A small network was trained on made-up records. Each row is its average activation on records with the value named, seen along a few directions.
Values that are neighbours, or in one group, have similar rows; names and order tell nothing.
In the rows, 500 means zero.
Random noise pushes rows far along 2 fixed directions. That doesn't count. These rows show it; they differ only by the noise:
634  448  494  469  635  555  532  397  545  467  550  489  151  548  479  565
486  482  513  516  450  373  515  427  592  538  461  354  355  627  557  507
600  443  441  474  635  486  527  435  603  493  529  437  87  610  520  575
497  492  568  518  421  413  517  394  542  523  468  384  450  577  529  488


K, 19 values:
k8: 324  582  428  692  401  240  447  746  666  558  411  395  460  722  620  517
k1: 420  407  559  433  350  548  486  512  363  562  464  509  775  541  554  472
k9: 382  657  351  493  438  307  461  648  553  594  373  364  520  578  547  528
k2: 422  496  527  553  334  318  534  466  617  556  401  270  511  614  606  424
k11: 374  552  493  650  370  333  533  614  643  509  429  522  582  575  646  513
k12: 562  410  508  448  538  586  560  474  424  487  443  434  364  561  565  511
k15: 535  591  353  470  735  503  483  690  538  453  455  604  149  548  443  621
k13: 610  494  670  596  443  618  513  394  545  407  660  629  625  323  414  505
k5: 606  474  605  514  514  623  529  343  532  407  617  579  448  416  387  466
k10: 463  460  620  509  284  431  529  457  482  538  360  326  664  526  548  393
k14: 527  378  404  406  613  605  499  561  480  526  559  552  529  483  435  462
k19: 388  455  439  500  559  478  419  509  485  567  554  480  684  389  506  458
k4: 471  586  434  553  582  388  464  644  494  447  428  625  369  556  443  628
k18: 536  497  532  590  502  506  535  521  649  408  554  612  463  459  528  539
k3: 368  660  451  454  410  520  492  454  436  521  532  444  728  398  444  379
k16: 409  376  461  439  384  419  477  583  456  584  413  402  520  672  664  491
k6: 616  311  348  373  846  665  501  558  457  510  587  689  191  510  506  616
k7: 495  670  496  468  464  470  479  530  394  555  499  472  733  380  409  441
k17: 490  513  267  412  667  503  422  516  563  524  576  458  415  479  521  523
The values of K form a ring.
- A walk along K starts at k15 and steps to its neighbour k9. Put k1, k13, k14, k19, k6, k7 in the order it reaches them. => k7, k19, k14, k6, k1, k13
- How many steps from neighbour to neighbour lead from k4 to k3, at the fewest? => 4
- Name the neighbours of k10, in listed order. => k2, k12
- Name the neighbours of k11, in listed order. => k8, k18

U, 19 values:
u11: 519  676  606  621  552  550  444  532  523  394  618  770  771  284  303  520
u8: 320  368  597  440  352  461  597  567  327  661  316  509  860  582  606  517
u3: 300  749  333  531  479  201  411  690  779  638  493  376  717  447  506  480
u13: 293  525  393  403  509  301  400  581  312  615  265  388  669  518  480  512
u19: 355  385  435  391  377  219  508  401  782  696  489  101  302  691  515  290
u12: 375  465  529  395  476  561  530  603  277  537  281  576  799  581  485  491
u17: 466  601  795  638  363  523  434  468  444  411  605  760  951  332  344  481
u6: 548  180  273  475  840  785  529  463  596  460  700  490  110  517  647  523
u5: 667  247  545  350  630  879  574  427  403  518  695  733  521  417  586  492
u2: 456  522  561  429  476  304  512  315  660  557  473  191  195  676  666  457
u7: 437  582  176  373  758  482  428  711  434  543  459  390  43  619  502  569
u4: 594  531  752  620  219  436  511  336  524  340  348  429  438  526  643  495
u14: 883  525  673  510  565  693  540  246  482  412  478  527  96  419  423  582
u15: 541  773  361  487  554  544  459  626  493  515  603  530  462  389  404  440
u1: 600  501  652  807  448  670  561  513  505  241  544  815  527  441  283  562
u18: 574  778  307  406  472  517  454  570  384  473  550  515  640  355  339  466
u16: 328  569  525  815  149  51  596  663  746  448  292  350  362  825  757  529
u10: 448  307  455  427  361  443  527  612  479  614  456  464  724  705  694  601
u9: 274  305  456  530  372  172  422  361  631  704  517  54  751  564  651  343
The values of U form a ring.
- A walk along U starts at u10 and steps to its neighbour u5. Put u19, u12, u2, u14, u16, u9 in the order it reaches them. => u9, u19, u2, u14, u16, u12
- Name the neighbours of u15, in listed order. => u3, u18
- Name the neighbours of u17, in listed order. => u11, u1
